These are the activations of a small neural network, seen along a few directions. Each row is one input.
Each table varies a few parts of the input and shows all the possible inputs, shuffled.
Descriptions start from the smaller parts, as in this example, which fits no table here: one of 5 places around a ring, together with either a single point or (one of 2 separate values, together with one of 4 places along a line) or one of 9 places around a ring.
Shared parts are said once, and a part with two or three values counts as separate values.

A family of inputs:
row 1: [-22   9   3  11  14 -17 -26 -11  25  13  -2  32  31  -3   9  22  -2 -11
  -8  -3]
row 2: [ 22   2  -2   7  -8  25  20   2 -24  -7 -13 -20   3   8 -10 -10  23  15
 -11  23]
row 3: [  7   8   1   9  12 -21   3   5 -37 -15  18 -12 -22 -14 -30  -8  14  -5
  12  -9]
row 4: [ 26 -13   6  10  -3  13  18  10 -30 -11   0 -24  -8  -2 -14 -14  24  10
   1   2]
row 5: [ -8  -5  -2   8  22 -30 -10   5 -25 -16  28 -12  -5  -3 -23   0   4 -11
  13 -23]
row 6: [-11  18   1  16   7  -6  -4 -16  23  17 -13  20  27  -8  -1  10  -7 -13
 -12  19]
row 7: [  9  27   3  23  -9   5  21  -4  -1  -1  -8   9  -6   3 -15  -9   6  -3
 -27  41]
row 8: [ 13  24  -2   7  -3  -5  13  -3 -19  -9  -3  -9  -9   4 -26  -1  20   6
 -18  34]
row 9: [  2   3  12   6 -24  19  24  -1   6   9 -29  21  27   3  15  12  11  -6
 -14  29]
row 10: [ -4  24   9  22 -18   3  20 -16  14  14 -14  24  12   3  -3   9   2 -13
 -19  34]
row 11: [-25 -24  -2  17   7   1 -22   3  12   4  -1   6  33 -11  22  10  -8   3
  -2 -37]
row 12: [   1  -22  -18 -118  -28   36    6    2   54    8   -2  -23  -97   41
   46  -18  -60   23   37  -13]
row 13: [-32   1  -1  24  17 -20 -28 -11  14   6  13  10  21  -7   5  12 -15  -3
  -6 -31]
row 14: [ 16   4   5  15 -17  27  27   6  -6  -4 -21   5   7   1   5 -12  12   5
 -22  33]
row 15: [ -3 -22  -7   7   7  -8 -26  15  -9  -1   6  -8  26  -7   9   1   3   1
  12 -35]
row 16: [  2 -29  -1   1  10  -9  -3  18 -26 -18  16 -13   8  -6  -7  -4  12  -2
  16 -33]
row 17: [   7   22  -14 -112  -12    8   -3  -17   64   11   28  -14 -111   43
   21   -6  -76   15   41   -2]
row 18: [-13   0  -4  17  14 -32 -30  -1  -5  -1  19   1  10 -11  -3   0  -4  -6
   6 -29]
row 19: [ 17  13   5   9   8 -16   8   5 -29 -10   9 -18 -17   2 -35  -2  19   2
  -2  15]
row 20: [-17 -17   1   8   6  10 -22  -2  20  15 -12  20  45  -4  22  15   0  -4
  -1  -7]
row 21: [ -6  -9   4  12  -5  13   5  -3  21  13 -25  20  35 -17  24   5   0  -7
 -10  11]
row 22: [ 16 -15   3   1   2   2  11  15 -40 -17   6 -14  -9 -16 -11 -12  22   3
  14 -20]
What do these inputs look like to the network? -> one of 2 separate values, together with either a single point or one of 10 places around a ring
Changing only the choice among 2 separate values turns row 18 into row 15. The same change can be made to row 1. Which row results? -> row 20
Which other rows does row 13 become when the choice among 2 separate values takes its other values? List them by row number. -> row 11

A family of inputs:
row 23: [ 23   6  25  30 -11   1  46  16 -40   0 -27  43  61 -28 -18  11  49 -45
   2  42]
row 24: [  5 -64   2  41  10  25 -11  37 -46 -13 -19 -17  67 -26  12  -7  42  11
   2 -37]
row 25: [ 26 -24  24  33 -20  31  50  14 -33   3 -47  21  70 -30   5   6  55 -20
  -9  33]
row 26: [  5  19  -6 -95   0  21 -38  -9  85  26 -20  49   3  34  46  39 -31   6
  10  31]
row 27: [  38   12  -14  -61   -3    4    5    4  -28  -21   39  -66 -116   19
  -32  -44  -22   43   32   -6]
row 28: [ 16 -58  14  32  12   2  10  30 -60 -18  -9  -9  62 -39  -2  -1  50 -12
  22 -41]
row 29: [-27 -30 -12  72  15   3 -50   9 -13  -1  -5 -22  75  -6  12   0   8  27
 -35 -43]
row 30: [  0 -17  -4  54 -19  50   7   2  -3   8 -49   4  81  -6  25   2  38  21
 -49  32]
row 31: [-45 -33 -20 -46   7   2 -29 -22  69  24  31 -25 -59  13  43 -25 -90   5
  41 -63]
row 32: [ -3  17 -20 -64   2  30 -33 -32 103  39 -10   5 -26  39  42   3 -71  23
   3  36]
row 33: [-22  29  -1  83   0   0 -16 -19  25  15 -18  18  67   4   6  11   4   7
 -68  35]
row 34: [-35 -30   2 -96  -5 -19 -31  13  33  -1   7  36 -14  -7  54  32 -31 -15
  54 -76]
row 35: [  52   43   -8  -50  -30   34   43  -11   -4   -5    2  -42 -112   31
  -20  -38  -17   31    7   53]
row 36: [-15   3  -2  74 -14  30 -10  -8  13  18 -42   5  78   3  16   5  13  21
 -66  29]
row 37: [-33  23  -3  63  40 -67 -39 -15 -23 -10  41  10  17 -20 -44  11  13 -20
  -9 -24]
row 38: [ -8 -14 -17 -99  30  -7 -78  10  58   8  21  15  -4  25  40  33 -34  13
  38 -45]
row 39: [-41  -7   8 -53 -46  23  44 -18  70  32 -23  46 -44   3  62   7 -67 -31
  21  -7]
row 40: [-11  23  11  44  43 -71 -11  -3 -39 -18  41  14   8 -36 -58  18  21 -37
  14 -27]
row 41: [ 53  45  -9 -20 -18  11  41  -3 -27 -12 -13 -37 -81   1 -37 -40  14  22
 -15  59]
row 42: [-31   3  -9 -39 -25  35  14 -40  97  44 -13   5 -55  25  49 -18 -88  -6
   9  19]
row 43: [ 13  33  37  36  -2 -26  40  -8 -39   5 -10  47  33 -35 -34  26  46 -48
   3  43]
row 44: [  50    9    7  -80  -49   40   66    7   -1  -14    5  -42 -111   69
  -17  -20  -11   22   16   48]
row 45: [-10 -50 -13  51  10  23 -32  19 -28 -11 -14 -22  76 -14  20  -4  34  27
 -20 -38]
row 46: [-16 -16 -30 -70  31   0 -72 -13  77  21  32 -24 -31  29  36  -1 -72  31
  32 -40]
row 47: [  0  59  22  44  15 -46  28 -19 -13   2   3  45  15 -28 -52  23  25 -43
 -16  45]
row 48: [ 12 -30  13  29  22 -27   5  31 -66 -21  12  10  52 -36 -25   5  44 -37
  34 -33]
row 49: [ 46 -13 -15 -19   0   5  34  35 -75 -51  21 -68 -61  21 -42 -34  39  28
   1  -4]
row 50: [-25  48   6  80   8 -21 -15 -32  22  16   0  32  44   2 -18  11  -2  -6
 -59  37]
row 51: [ 52  22  -6 -16 -26  34  66  16 -53 -29 -18 -45 -59  27 -39 -24  35  24
 -26  60]
row 52: [ 15 -30  12  43 -20  52  28  20 -19   7 -55  11  74 -17  17  -1  46   5
 -29  36]
row 53: [ 43  13 -20 -25   9 -18   6  15 -53 -29  21 -64 -86  -7 -41 -46  13  27
  12  -5]
row 54: [-21  58   9  64  11 -40   1 -31   4  11   1  40  22 -12 -37  15  17 -26
 -40  49]
row 55: [-38  15  -4  79  36 -48 -54 -16  -4  -4  40   4  40  -6 -24   7  -5  -1
 -28 -34]
row 56: [  41  -20   -3  -86  -23   11   30   24  -25  -30   38  -66 -116   61
  -20  -26   -9   27   41  -14]
row 57: [-21   5  13 -92 -38  10  13  -4  61  19 -35  72  -7   6  62  41 -28 -24
  23   4]
row 58: [-35  -3 -10  82  29 -27 -56  -3  -1  -5  21  -9  64  -4   1   6   1  12
 -37 -36]
row 59: [-55 -44  -2 -58 -13  -7  -2  -1  41  11  20  12 -50  -9  53  -2 -70 -21
  53 -88]
row 60: [  2  -3  25  35  29 -52   0   8 -64 -16  28  14  26 -44 -40  20  41 -40
  34 -31]
Changing only one part turns row 57 into row 34. The same change can be made to row 39. Which row results? -> row 59
What do these inputs look like to the network? -> one of 2 separate values, together with either one of 4 places along a line or one of 5 places around a ring or one of 10 places around a ring
A walk changes only the place on the ring of 10. It starts at row 28 and steps to row 48. List the rest of the walk in order. -> row 60, row 40, row 37, row 55, row 58, row 29, row 45, row 24
Which other rows does row 56 become when the place on the line of 4 takes its other values? List them by row number. -> row 27, row 49, row 53

A family of inputs:
row 61: [ 23 -20   3  15   7   1  24  24 -62 -31  10 -44 -22 -14 -28 -24  26  14
   5 -15]
row 62: [-35 -33 -13  -9  15   3 -46  -1  42  12   6   0  21   0  39   3 -34  10
   9 -54]
row 63: [-10  40  13  55  10 -37   9 -27 -10   8   5  31  23 -25 -31  12  20 -31
 -16  31]
row 64: [ 14   6   1 -60 -22  29  13   2  24   2 -18   8 -26  25  20   8 -10  11
   3  26]
row 65: [-38   6 -13  -8  20 -25 -50 -15  49  11  26   4  -3  19  19   9 -48   3
  -1 -34]
row 66: [ 12 -21 -10 -48 -11  11   3  10  -7  -7  20 -46 -73  18   5 -24 -22  22
  32 -30]
row 67: [-28  14  -3 -26  11 -40 -20 -13  31   7  27  20 -26  -5   5  14 -41 -23
  26 -33]
row 68: [-26 -23   1 -31   5 -17 -16   1  25   6  10  15  -1 -12  28  15 -28 -17
  32 -52]
row 69: [-18 -25  12  43  18 -27 -10   6 -36  -7  10  12  44 -35  -6   8  24 -21
  11 -41]
row 70: [ 12   7 -14 -46  -3  -3   6  -5   6 -11  42 -36 -88  34 -18 -24 -33  12
  26  -9]
row 71: [-12 -33  -2  57   0  26 -12  11  -2  10 -34  11  85 -20  24   0  22   6
 -25 -10]
row 72: [-19  31   6 -24   2 -21  -2 -36  46  21   9  35 -25   0  10  18 -34 -22
  13  12]
row 73: [-15  36   2  68  13 -23 -16 -23  11  12  -3  20  49  -2 -17  14  11  -7
 -48  33]
row 74: [-24  13   6  48  28 -54 -12  -1 -28  -7  28  18  21 -25 -39   7  16 -33
   2 -18]
row 75: [ 19  30  -7 -46 -16   8  28 -17  19  -1   8 -22 -91  29 -14 -23 -27  14
   2  34]
row 76: [ 19 -18  -8 -53 -30  39  24  11  -1   2 -12 -36 -59  22  19 -25 -17  22
  20   1]
row 77: [-15   7  12 -33 -15  13  13 -12  48  23 -18  40   0   6  26  19 -27 -19
   7  19]
row 78: [ 11  27  -2 -56  -2  -1  -1  -9  26   1   7   6 -52  26   0   9 -18   8
   8  19]
row 79: [  9 -30  -9 -63 -16  31   2  17  12  -3 -17  -6 -14  13  34  -1  -5  14
  20 -11]
row 80: [ 10   3 -12 -53  17 -19 -28   6  12  -6  34 -16 -46  16  -5  -4 -27   7
  34 -21]
row 81: [-15 -21   6 -36 -14  13   4   2  32  17 -21  27  11 -12  46  15 -23 -17
  21 -22]
row 82: [ -8  10   5  63 -10  13  -1  -8  13  16 -30  25  75  -1  10  13  20   0
 -50  37]
row 83: [-25 -32 -12 -15  -8  32 -27  -4  50  24 -24   8  32   2  57   7 -26  12
  -1 -18]
row 84: [ 33 -23   2  12 -18  37  45  23 -51 -20 -15 -32   2   3 -14 -20  35  12
  -2  17]
row 85: [-25  26  -8  -2   8  -3 -28 -29  66  27  -3  21  -1  12  20  12 -45   5
 -17  13]
row 86: [ 30  33   8  25  14 -17   8   0 -32  -7   1  -1   7  -8 -42   2  35  -6
 -14  41]
row 87: [ 26  10  10  18 -14  18  27  15 -33 -12 -26   7  26   0 -15   6  46   4
 -23  40]
row 88: [ -2  15  19  49 -11   0  24 -11 -10  11 -23  36  49 -22  -4  14  27 -24
 -19  36]
row 89: [ 38  21  10  21 -29  26  45   5 -40  -9 -21 -20 -19   6 -26 -19  31  11
 -20  52]
row 90: [ 10   8  -1  19  24 -34 -12  16 -52 -28  26 -12  -3 -10 -42   1  34  -1
   0 -13]
row 91: [  3 -27 -11 -54   5   5 -18  14   1  -9  17 -18 -22   1  18  -4 -10  14
  36 -42]
row 92: [ 21 -35   2  13  22 -10 -13  28 -55 -22   8 -24  31 -21 -20  -5  41   5
  16 -31]
row 93: [-19   3  -5  -6 -15  29 -13 -16  65  31 -28  26  25  10  42  10 -34   8
 -21  20]
row 94: [ 24   7  -4 -51 -38  42  41  -8  19   3  -8 -19 -59  40   3 -18 -18  16
   1  43]
row 95: [-24 -33  -3  58  25  -8 -36   9 -14  -2  -1  -2  69 -23   4   1  16   4
 -14 -44]
row 96: [ 35  40   3  26  -7  -2  39 -11 -30 -14  12 -18 -36  11 -52 -18  25   0
 -20  56]
row 97: [ 21  18  -1  22  12 -22  19   8 -53 -30  28 -36 -48  -7 -50 -28  16   5
  -2   4]
row 98: [ 22 -30   3  10  -5  22  14  31 -47 -19 -25  -8  38 -11   0  -1  49   9
  -3  -2]
row 99: [-29  11  -3  62  32 -40 -40  -7  -9  -2  21   4  46  -7 -19   8   6  -6
 -27 -22]
row 100: [ -4 -20  16  38  -5   3  14  15 -25   3 -28  23  60 -32  10  11  30 -20
  -3 -11]
Changing only one part turns row 78 into row 72. The same change can be made to row 80. Which row results? -> row 67
What do these inputs look like to the network? -> one of 2 separate values, together with one of 4 places along a line, together with one of 5 places around a ring
Which other rows does row 89 become when the place on the line of 4 takes its other values? List them by row number. -> row 82, row 87, row 88
A walk changes only the place on the line of 4. It starts at row 83 and steps to row 81. List the rest of the walk in order. -> row 79, row 76

A family of inputs:
row 101: [  9  13   1  -2  -9  -4  30  -6 -17  -8  13 -19 -52   3 -23 -19  -5  -2
   6  11]
row 102: [ 27  -6   1 -38  -5  14  11  15 -16 -11  -4  -8 -16   7  -3   0  15   8
  15   8]
row 103: [ 14 -14   0  -9 -16  17  30   9 -24 -10   0 -27 -36   3  -4 -23   2   7
  11  -2]
row 104: [ -4  22  17 122  22 -36  -1  -1 -60  -8  -8  25  95 -45 -46  15  68 -24
 -44  18]
row 105: [ 14  14   7 -24  -8 -10  30   0 -13  -8   9  -1 -44   0 -19  -6  -1 -13
  17  12]
row 106: [-21   9  -4  -4   9  -4 -21 -20  49  25  -4  23  12  -4  21   8 -32 -10
   1   2]
row 107: [-18 -16  -5 -11   1  14 -19  -8  42  23 -16  15  24  -5  37   6 -24  -1
   4 -10]
row 108: [-27   1  -3  -3  14 -18 -34 -14  38  18  13  18  12   0  17  14 -31  -9
   9 -24]
row 109: [-17  21   3  -3 -16  11   5 -18  46  20 -18  32  10  13  21  15 -21  -6
 -21  29]
row 110: [-31 -28  -6 -14  11 -11 -35   5  18   1  11   7  16  -2  27  13 -18  -1
  15 -54]
row 111: [ 20 -12   5 -31 -15  11  29  14 -20  -9  -4  -8 -29  -2   0  -9   7  -4
  22   0]
row 112: [ 22  21  -7 -12   4  -4  -2   0 -11 -11  11 -20 -32  16 -24  -9   7  15
  -6  22]
row 113: [ 22  19   3 -31   2  -6  10   2 -10  -9   8  -2 -32   9 -20   3   9   0
  10  20]
row 114: [-35  -5  -5  -8  18 -30 -38  -5  22   3  23  13   3  -2  12  15 -26  -9
  12 -45]
row 115: [ 27  -4  -8 -19  -2  16   0  13 -17 -13   0 -26 -16  14  -7 -11  13  22
   0  10]
row 116: [-23 -24  -4  -9   6   0 -31  -3  33  15   0  10  25  -1  33  12 -23  -1
  12 -35]
row 117: [ 19  -8  -7  -2  -8  19  14   9 -21 -13   2 -37 -27  11  -9 -24   4  23
  -4   3]
row 118: [  0 -19  16 103  16  -7   6  18 -63 -12 -21  13 109 -39 -24  10  72 -16
 -34   4]
row 119: [ 15  18  -6   5  -1  -1  12  -4 -15 -11  14 -30 -44  12 -26 -20  -2  16
 -10  16]
row 120: [-15  -3   2 -10 -23  28   6  -6  38  18 -30  24  22  12  36  13 -13   3
 -17  16]
What do these inputs look like to the network? -> one of 2 separate values, together with either a single point or one of 4 places along a line or one of 5 places around a ring
Changing only the choice among 2 separate values turns row 103 into row 101. The same change can be made to row 115. Which row results? -> row 112
Which other rows does row 120 become when the place on the line of 4 takes its other values? List them by row number. -> row 107, row 110, row 116
Which other rows does row 106 become when the place on the line of 4 takes its other values? List them by row number. -> row 108, row 109, row 114
